Look-ups in named tables: a row name and a column name give one cell, copied from the table.

Table zupova
	luga	kulef	gized	labegi	dum
kufi	242	180	52	204	184
ger	185	139	35	194	189
vovodaz	223	128	98	185	188
nepo	180	119	119	172	197
fudova	183	138	50	206	169
kat	216	176	57	202	177
dus	170	127	64	187	170
tad	239	170	39	182	188
nobulub	201	157	42	194	174

nobulub, labegi -> 194
tad, dum -> 188
vovodaz, labegi -> 185
vovodaz, dum -> 188
nobulub, dum -> 174
nepo, labegi -> 172
fudova, dum -> 169
kufi, dum -> 184
vovodaz, gized -> 98
kufi, kulef -> 180
Which row has the largest luga? kufi

Table pigi
,derif,fizoni,sogu,noz,voni,pefu
tofibu,101,62,197,201,201,83
kunube,105,89,126,91,66,103
gef,90,81,64,104,17,117
lib,78,106,171,21,27,70
derofa,97,81,44,61,142,118
lir,98,121,128,182,91,80
fupe,94,67,149,78,54,101
tiz,116,113,58,74,43,99

fizoni of gef = 81
sogu of lib = 171
voni of lir = 91
sogu of fupe = 149
derif of kunube = 105
pefu of gef = 117
pefu of derofa = 118
voni of fupe = 54
Which row has the largest fizoni? lir

pav
        ditebod   zis   kab   mur   kod
vigoke     0.20  0.38  0.72  0.31  0.34
doviv      0.45  0.52  0.73  0.50  0.56
damili     0.41  0.54  0.79  0.50  0.55
legol      0.16  0.38  0.75  0.30  0.32
nok        0.21  0.25  0.61  0.20  0.31
bunes      0.67  0.49  0.26  0.53  0.51
suma       0.20  0.29  0.67  0.23  0.32
sek        0.34  0.37  0.44  0.34  0.32

What is the kab of suma in pav? 0.67
What is the kod of doviv in pav? 0.56
What is the kab of vigoke in pav? 0.72
What is the mur of legol in pav? 0.30
What is the zis of legol in pav? 0.38
What is the ditebod of bunes in pav? 0.67
What is the zis of bunes in pav? 0.49
What is the kab of bunes in pav? 0.26
What is the kod of sek in pav? 0.32
What is the kod of damili in pav? 0.55
What is the kod of vigoke in pav? 0.34
What is the mur of nok in pav? 0.20
What is the zis of nok in pav? 0.25
What is the kod of bunes in pav? 0.51
What is the kod of suma in pav? 0.32
What is the zis of damili in pav? 0.54
What is the ditebod of suma in pav? 0.20
What is the mur of bunes in pav? 0.53

verapu.tsv
	lurig	pob	kov	lupip	bemutap	vokun
mavem	-1.8	-1.6	4.1	2.9	-1.0	6.6
motod	-2.6	2.3	-2.8	1.2	-5.0	0.0
lefupug	2.2	5.1	-4.6	4.5	1.1	1.4
vegi	2.0	-2.8	6.1	1.5	0.7	5.7
mar	0.2	-2.5	5.9	1.5	0.8	5.5
zam	1.3	4.6	7.9	-0.7	-1.0	0.1

What is the lurig of vegi in verapu? 2.0
What is the kov of mar in verapu? 5.9
What is the pob of mavem in verapu? -1.6
What is the pob of motod in verapu? 2.3
What is the vokun of lefupug in verapu? 1.4
What is the vokun of motod in verapu? 0.0

pudi.tsv
	bos	zuvaki	tiba
gobine	228	190	230
rirov	122	162	151
bulasis	167	214	206
beb	195	216	123
sebe	178	94	38
venonof	227	126	103
zup	225	194	133
nanede	238	179	225
gar	225	137	205
mepumi	122	171	251
renor	122	177	158

bos of gar = 225
tiba of mepumi = 251
zuvaki of gar = 137
tiba of gar = 205
bos of rirov = 122
bos of zup = 225
bos of bulasis = 167
tiba of gobine = 230
tiba of beb = 123
bos of sebe = 178
zuvaki of bulasis = 214
zuvaki of sebe = 94
zuvaki of rirov = 162
tiba of nanede = 225
tiba of sebe = 38
zuvaki of gobine = 190
zuvaki of beb = 216
tiba of rirov = 151
tiba of renor = 158
bos of mepumi = 122

guli:
,bomir,ramaz,lor
nav,6.100,4.729,8.403
gumege,4.943,4.136,7.178
netan,3.410,2.587,8.917
rutate,3.552,4.137,7.602
rofit,7.486,4.357,9.954
bulil,4.942,6.439,6.108
bov,4.984,2.839,6.736
luvob,1.335,4.533,6.838
vosu,3.199,4.141,8.568
bavil,3.307,4.033,5.834
gan,4.729,6.328,6.862

What is the ramaz of rutate in guli?
4.137
What is the lor of bavil in guli?
5.834
What is the ramaz of bavil in guli?
4.033
What is the lor of bov in guli?
6.736
What is the lor of gumege in guli?
7.178
What is the bomir of rofit in guli?
7.486

rav
fields: kor, tulav, lokog, zev, pifo, vema
faz: [-88859, 22044, 8974, -63037, 20157, 11823]
zavu: [11026, 5715, -86778, 16811, -4481, -20071]
tububo: [-52438, -21790, -94152, 24052, 10725, -29635]
zamuri: [58218, 15707, -46392, -16154, 73669, 21661]
gonimiz: [-17599, -95854, -99980, -49549, -31222, 17944]
damo: [-23734, -35916, -34808, -47769, -74884, -19153]
los: [-50383, 28015, -6914, 8145, -3568, 191]

pifo of faz = 20157
zev of los = 8145
tulav of faz = 22044
tulav of damo = -35916
kor of zavu = 11026
kor of zamuri = 58218
zev of faz = -63037
zev of gonimiz = -49549
pifo of damo = -74884
pifo of los = -3568
tulav of gonimiz = -95854
pifo of zamuri = 73669
vema of zamuri = 21661
lokog of damo = -34808
vema of zavu = -20071
pifo of gonimiz = -31222
pifo of zavu = -4481
pifo of tububo = 10725

